These are the activations of a small neural network, seen along a few directions. Each row is one input.
In each table, some parts of the input vary, and every possible input appears once, in random order.
A made-up example of a description, with smaller parts first: one of 4 places along a line, together with either a single point or one of 9 places around a ring or (one of 2 separate values, together with one of 8 places around a ring).
Shared parts are said once, and a part with two or three values counts as separate values.

Rows:
x1: [-88  18 -37  -8 -13 -18 -10  22  10  79  21  -8 -22  68 -18  22 -73  23
 -30]
x2: [ 20   3  24  17  -7  13   2   2  -2 -13  16  -5  -4 -19 -15  -3  17   3
   9]
x3: [ 22  13  12  -7  -9  -9  -2 -11  18 -21   7 -19   0 -27  -4  -1   3   4
  17]
x4: [  5 -13  15   4   1  10  21   2 -20 -18   2  15   7   6   2  -1  35  -7
  -1]
x5: [  8  -5   0  -9   9   5  -3  -5  20 -12 -13   0  22  -3  24  -4  16  -3
  12]
x6: [  9 -14 -11 -21   5  21  25   2  -1 -17  -6  21  23  18  34  -3  20  -3
   6]
x7: [ 20  -8   1  -4  15  -2 -14   7  24 -22   0  -9   2 -24  15 -16   9  -8
   3]
x8: [  1 -11   8  -5  -6  20  25   5 -21 -19   6  16  23  26   9   9  35  -1
   7]
x9: [ 21 -13  -9   6  29   9  -2 -12  -7 -26 -25  19  -6 -37   0 -10   7  -3
  -2]
x10: [-76  17 -49  20 -10 -38 -34   0  -2  74   0 -15 -54  16 -44   0 -80  14
 -44]
x11: [-83  17 -38   0 -14 -31 -16  10   8  82  19  -5 -39  45 -19  12 -76  19
 -35]
x12: [ 15  10  31  -7 -14  17  16  -3 -13  -9   8   0  24  33  14   1  15   7
  16]
x13: [  8  11  12 -16 -14  -6   5  -8   7   1   2 -13  15  -8  11   4  15  -4
  25]
x14: [ 32   8  30  21   9   4 -10 -17 -16 -12 -11  -2  -8 -18 -22 -10   6   2
  10]
x15: [ 22  -5   0   7  25  -6 -26  -6   6 -18 -24  -7   5 -31   2 -13   4 -18
   7]
x16: [-69   8 -48   9 -21 -36 -25  14   7  74  34 -23 -49  20 -31   9 -80  16
 -56]
x17: [ 27  -9  11  24  17   3   0 -14 -22 -30 -17  21 -12 -21 -19   0  15   1
   2]
x18: [ 13   7  33   8 -10  10  14  -8 -11 -12   0  -4  12  11   1  -6  16  -2
  13]
x19: [  4  -4  -8 -20   2  15   2   9  17  -3  -3  -1  38  14  31   9  23  -4
  14]
x20: [ 23 -11  11  15   3   6  11   9 -11 -26  13  17 -11 -20  -7   2  26  -5
  -8]
x21: [ 28   8  14   5  -3 -12 -17 -13   4 -12 -27 -16  -6 -29 -15  -1  -1  -6
  21]
x22: [ 17 -21  -8   0  13  12  10  16   5 -23   1  12  -3 -32   8  -8  18 -14
 -11]
x23: [ 11  16  11 -25 -18  -2  13  -6   7  -7   0 -13  28  22  23   7  10   3
  29]
x24: [ 10 -21  -5 -12  11  14  15   3  -3 -11  -2  20  16  -9  21  -1  20 -14
  -3]
The inputs of x3 and x23 match in every part but one. If x7 is changed in the same way as x3 into x23, which row does it become? -> x19
What do these inputs look like to the network? -> one of 4 places along a line, together with either a single point or one of 5 places around a ring
List by row number the other rows that have the place on the line of 4 in common with x24. -> x4, x5, x11, x13, x18

Rows:
x25: [-74 -37 -48 -46   1  -4  27   9  10  33  -1  20  44  91  70  12 -26  -5
 -40]
x26: [ 55 -19  36  43  21  -7 -53   8  23 -59   9  14 -35 -79 -25 -36   3 -14
 -15]
x27: [ 11  39  74 -13 -43  18  26 -24 -33  -5  13  -9  68  74  -3  12  39  17
  47]
x28: [-57  -1 -55 -55 -14   8  42  12  23  16   8   2  35  92  49  13 -39  19
 -22]
x29: [ -4  31   3  53 -12 -53 -34 -42 -22  29 -27 -54 -66 -62 -82   1 -53  -2
   9]
x30: [ 61  20  43  35  -5 -41 -57 -36  -5 -55 -56 -33 -21 -81 -47 -14  -2 -12
  43]
x31: [ 65 -43   3 -14  39  56  35  -1   4 -65 -12  20  48 -44  49  -4  91 -19
  47]
x32: [-56  17 -23 -52 -38   6  24  28  38  26  49  -5  30  85  53  -3 -37  21
  -6]
x33: [ 69 -40  -6 -38  61  30  40 -10 -14 -68 -31  40  44 -36  61  -6  90 -31
   8]
x34: [  5 -17  20  -5  -7  57  52  10 -33 -20  27  43  48  78  31  14  41   7
 -12]
x35: [ 84  41  59 -20  12  20  15 -22   5 -59 -27 -39  67 -34  16   3  74 -19
  85]
x36: [-42  43  13 -44 -60  -8  -8 -13  34  57   9 -38  58  90  28  25 -44  11
  31]
x37: [-73   3 -71   5   0   3 -22  32   4  67  18  13 -25  20 -20  19 -53  18
 -40]
x38: [-20  -5  -9  47   5 -17 -32   9  -5  22  30   3 -79 -73 -64 -33 -50   7
 -30]
x39: [-47  19  -6 -64 -51 -22  25  -3  35  38   4 -43  26  84  42  13 -32  31
  16]
x40: [ 81 -24  43 -10  17  36  31  17  26 -74  23  -4  42 -35  43  -4  79 -43
  34]
x41: [-36 -31 -39  45  56  -1 -36  -1 -29  41 -17  47 -64 -63 -44 -23 -36 -10
 -54]
x42: [ 75   2  44 -29  -6  10  41 -10  15 -69 -32 -25  47 -56  32   1  84 -14
  71]
x43: [  0 -32  -3  -7  12  46  56  14 -50  -3   6  66  32  79  57  14  54 -13
  -7]
x44: [-69  -1 -76   8  42  -8 -19  35  -8  76   6  19 -28  41  -1  21 -46 -13
 -64]
x45: [-23 -24 -38  41  32 -17 -16 -13 -22  17 -11  17 -78 -76 -58  -5 -50  17
 -38]
x46: [ 16  15  64 -24 -50  10  53  -4 -21 -20  10  -7  44  72   9  14  39   9
  15]
x47: [-47  51 -29  -7 -49 -53 -34 -14   1  73  -2 -50 -27  21 -45  36 -60  14
   8]
x48: [ 44 -39   4  54  57   9 -43 -12  11 -49 -20  27 -27 -77 -17 -21  14  -2
 -15]
x49: [ 56   4  55  46   9 -12 -62 -10  22 -39 -31 -18 -23 -81 -32 -28  10  -8
   7]
x50: [ 55 -45 -13  23  74 -14 -37 -10 -13 -49 -48  48 -41 -68  -5 -25  10 -23
 -35]
x51: [-16  17   7  50 -10 -22 -42 -12  -5  44  -9 -28 -67 -73 -71 -26 -42  14
 -11]
x52: [-55  36 -32   6 -40 -28 -29  19  20  88  14 -36 -34  18 -27  21 -48  18
  -9]
x53: [-61  28 -49 -15 -18 -39  -5  25  12  41  45 -15 -46  18 -25  14 -58  23
 -44]
x54: [  2  -7  32 -13 -36  36  61  20 -24 -32  52  23  30  74  23  -7  47   2
  19]
The inputs of x47 and x44 match in every part but one. If x35 is changed in the same way as x47 into x44, which row does it become? -> x33
What do these inputs look like to the network? -> one of 5 places along a line, together with one of 6 places around a ring
Which other rows does x32 become when the place on the line of 5 takes its other values? List them by row number. -> x25, x28, x36, x39
A walk changes only the place on the ring of 6. It starts at x54 and steps to x32. List the rest of the walk in order. -> x53, x38, x26, x40

Rows:
x55: [ 59  -4  29  -4  16  15  -3  -8   6 -48 -20  -4  25 -46  12 -13  48 -16
  35]
x56: [-48  15 -22  18 -10 -19 -14  -1 -14  51  11  -4 -35  23 -34  11 -52  16
 -31]
x57: [-44  26 -17  17 -22 -26 -22   2   9  50  14 -24 -33  19 -30   8 -54  16
 -17]
x58: [ 56 -10  40   8  13  22  14 -11 -24 -52 -13  17  17 -26   2  -9  54  -9
  25]
x59: [ 59  -1  49   5  -1  13  11  -9   1 -53 -10  -5  18 -33   5 -15  50 -12
  37]
x60: [-51   3 -45   5   1 -29 -23   4  12  43   2  -6 -34   6 -18   6 -58   8
 -35]
x61: [-46  21 -36   6  -8 -27 -31   4  14  55   5 -23 -29   2 -25   9 -56   8
 -21]
x62: [-70  14 -31 -23 -32  -4  12  15   9  65  27  -6  13  83  22  25 -41  18
 -17]
x63: [ 34 -13  32 -42 -10  31  47   3  -2 -44   4  12  66  38  58   6  64  -8
  37]
x64: [ 53 -23  19  -6  25  12   5  -8   3 -59 -23  14  20 -43  18 -16  45 -17
  19]
x65: [-55  -2 -40  13   0 -16  -9  11  -1  49  14   4 -41  11 -23   2 -52   8
 -44]
x66: [ 53 -25  21   3  27  28  13  -1 -12 -57  -8  25  15 -35  13 -15  52 -12
  14]
The inputs of x59 and x57 match in every part but one. If x64 is changed in the same way as x59 into x57, which row does it become? -> x60
What do these inputs look like to the network? -> one of 2 separate values, together with either a single point or one of 5 places around a ring
